These are the activations of a small neural network, seen along a few directions. Each row is one input.
Each table varies a few parts of the input and shows all the possible inputs, shuffled.
A made-up example of a description, with smaller parts first: one of 4 places along a line, together with either a single point or one of 11 places around a ring or (one of 3 separate values, together with one of 8 places around a ring).
Shared parts are said once, and a part with two or three values counts as separate values.

Other details of the inputs vary at random and push rows far along two fixed directions, the same in every table; ignore that.

Table:
x1: [-13 -36  -9  13 -41  12  11  26  21  21 -15]
x2: [ 12  -5   2   5  11  -3  -3  -9 -18   6   0]
x3: [ 11  13 -16  10   3  -4  -3 -14 -19   6  -6]
x4: [-11  -2   3   3   2  -7  13   5 -11  -7  12]
x5: [  3  -6  -2  -6   6 -14   4   2 -18   4   1]
x6: [  3  -8 -10  -4   1   5   7  14 -12 -15  13]
x7: [-16  34  27 -24  18   8 -34  -4  26 -18  -3]
x8: [ -2 -31  -1  19 -19   4   5   2  15  35 -22]
x9: [  3  -4   1  -6   3  10  21  12 -15 -18   7]
x10: [  5  -8 -19  -5   4   3   4  13  -8 -14  18]
x11: [-15  21   4   1  25  12   2   9  -6  15  11]
x12: [  9  14  -9  10   5   0   9 -13 -16   2 -14]
x13: [  9  14  -9  -1   5 -13  16   2 -14   1  -6]
x14: [-20  34  30 -28  19  13 -25  -7  27 -19  -9]
x15: [ -1 -20  16  -9 -41  21 -30   1  59 -10 -24]
x16: [ 14  -7  -2   4  -3  17   2   0 -13  -5  16]
x17: [ 12  11 -23   9   5  -6  -5 -12  -7   8  -4]
x18: [ 10  12 -18   9   3  -4  -6 -14 -13   5  -7]
x19: [ 13  14 -11  11   8  -2   6 -12 -16   2 -10]
x20: [-3 -1  7 10  6  4 11 -9 -8 -1 16]
x21: [-25 -27  -1  16 -32  -4  11  16  20  24  -8]
x22: [-11  12  29 -27   1  -9 -14 -10  29 -43  -6]
x23: [  3  -7  -7  -7   8 -14   2   3 -16   3   3]
x24: [  9  -6   5   5  10   0   5 -10 -14   7  -5]
x25: [  5  -7 -15  -8  11 -15   1   2 -12   4   7]
x26: [ 2 -1 -2 13  8 -3 -2 -6 -4  2 24]
x27: [ 15  -6   1   4  -1  18   6   2 -13  -6  14]
x28: [ -2  -1   5  11   3   0   2  -8 -11   2  20]
x29: [-14 -33   2   8 -28  -3  17  15  23  33 -31]
x30: [ 13  -4 -11   3  17  -6  -9 -12 -14   7  10]
x31: [-16  19   2   4  18  10  -8  10  -7  18  13]
x32: [-1  0  3 12  5 -1  1 -7 -8  1 20]
x33: [  5  -6   2  -7  12 -12  13   3 -14   0  -2]
x34: [-10   1  16 -15 -37  -8 -13  -1  56  -4 -50]
x35: [-11   0   6  -2   6  -5  23   1 -12  -7  10]
x36: [ 15  10  27 -26  -3  16 -21 -13  26 -43  -3]
x37: [ 14  -2   4   0   1  21  15  -1 -14 -10  12]
x38: [  9  -7  -1   5   8  -4  -7 -10 -17   8   2]
x39: [  4  -5   2  -6   8 -13   6   4 -17   1  -1]
x40: [ 11  13 -11  12   4  -3   0 -11 -17   4 -11]
x41: [  4  -7  -2  -3   1   8  18  14  -9 -14   7]
x42: [ -8   0  -2   2   5 -10   9   6 -11  -7  16]
x43: [ -9 -14 -11  15 -36  -7  10  15  21  32 -32]
x44: [ -7  16  16 -25   6 -15 -27  -7  28 -42   5]
x45: [-20 -27   8  22 -31  13  16   1  24  31 -12]
x46: [ -3  13  33 -18  -2  -1 -27 -21  26 -35   1]
x47: [  8  14 -14  -4   1 -15   7  -1 -17   1  -2]
x48: [  2  -9  -4  -1  -2   7  12  16 -13 -13   8]
x49: [  8  11 -24  -4   1 -16   4   2  -6   5   0]
x50: [ 15 -10 -12   4   2  14  -4   2  -5  -5  20]
x51: [-15  18  -2   4  19   9  -7  11  -5  20  14]
x52: [  5  24   7 -30  -5 -18 -26 -11  25 -31 -19]
x53: [ 10  -6  -5   5  11  -4  -9 -10 -16   7   4]
x54: [-28  -8  -9  16 -13  13 -11  23  36  50  -6]
Description of these inputs: one of 6 places along a line, together with either a single point or (one of 2 separate values, together with one of 4 places along a line).
Q: Changing only the place on the line of 6 turns x9 into x10. The same change can be made to x12. Which row results?
A: x17
Q: Changing only the place on the line of 6 turns x19 into x40. The same change can be made to x8. Which row results?
A: x2
Q: Start at x37 and move only the place on the line of 6, one step at a time. The first step leads to x36. Which rows follow, in order?
A: x27, x16, x15, x50
Q: Which other rows does x53 become when the place on the line of 4 takes its other values? List them by row number.
A: x15, x18, x32
Q: Which other rows does x40 become when the choice among 2 separate values takes its other values? List them by row number.
A: x43

Table:
x55: [  3 -15 -28  28   0  -7  35   7 -34  42  -4]
x56: [ 16  22   8 -20  22  -7 -27 -22  -7 -34  11]
x57: [-12 -36  -9  17 -44   5 -13   9  40  36 -28]
x58: [ 19  27   8 -25  20 -18 -14 -21 -11 -36  -6]
x59: [  9  22  15 -15  21  -3 -24 -21   1 -22   5]
x60: [-12  -2  -4 -11 -32 -16 -20   5  51   7 -44]
x61: [ -7 -21 -13  29   6  10  44  19 -37  29  26]
x62: [-33 -10  30 -13 -29   7 -14  12  56  -1 -21]
x63: [  6  31   0 -23  28 -12 -29 -11  -1 -28  12]
x64: [-21   8  22  -9 -14  -1 -35  -5  50   8 -28]
x65: [ -3 -14   8  -8 -34  11 -22   3  43  -7 -23]
x66: [-24 -42  11  19 -45  12  13  17  39  28 -17]
x67: [ 13  11  -8  11  23   9  18  -7 -42  -7  28]
x68: [  5 -14 -25  30   8  16  35  13 -40  34  21]
x69: [  8   2   0  -4  25   3  19   5 -36 -18  34]
x70: [  7  32   4 -27  23   0 -19  -3   1 -39  16]
x71: [  3 -15 -23  30   7   6  24   6 -31  44  14]
x72: [ -2  21  12 -31  22  -7 -10   3   0 -45  24]
x73: [-16 -27  21  -9 -38   7 -12  11  54  -7 -20]
x74: [  9  -2  -4  -4  20   0  17   8 -37 -21  34]
x75: [-14 -23   3  16 -35  19   1   9  33  28 -22]
x76: [-25 -40  12  10 -43  15   8  20  46  25 -22]
x77: [  9 -21 -32  35  -1  13  36  16 -40  36  21]
x78: [  4 -12 -28  31   1  -7  39   5 -39  44   0]
x79: [ 11  18  10 -15  17  -4 -24 -18   0 -22   6]
x80: [ 12  25  16 -14  23  -6 -23 -27  -5 -30   9]
x81: [ 17  16  -1 -20   9 -20 -12 -13  -8 -32 -10]
x82: [ -1  37  17 -21  28   4 -16  -7  -4 -31  11]
x83: [  9 -19 -35  31  -5 -10  37  10 -39  41   0]
x84: [ 15  14 -10   8  21 -15  19 -15 -42   0   7]
x85: [ -3  35   9 -19  20 -18 -11 -12  -5 -16 -13]
x86: [ -4  -8  13  -7 -26  14 -19   0  42  -6 -22]
Q: Describe the family of inputs behind these rows.
A: one of 4 places along a line, together with either one of 2 separate values or one of 6 places along a line
Q: Changing only the place on the line of 4 turns x73 into x56. The same change can be made to x61. Which row results?
A: x59
Q: Which other rows does x78 become when the place on the line of 6 takes its other values? List them by row number.
A: x55, x58, x81, x83, x84
Q: Which other rows does x66 become when the place on the line of 4 takes its other values? List them by row number.
A: x67, x80, x84
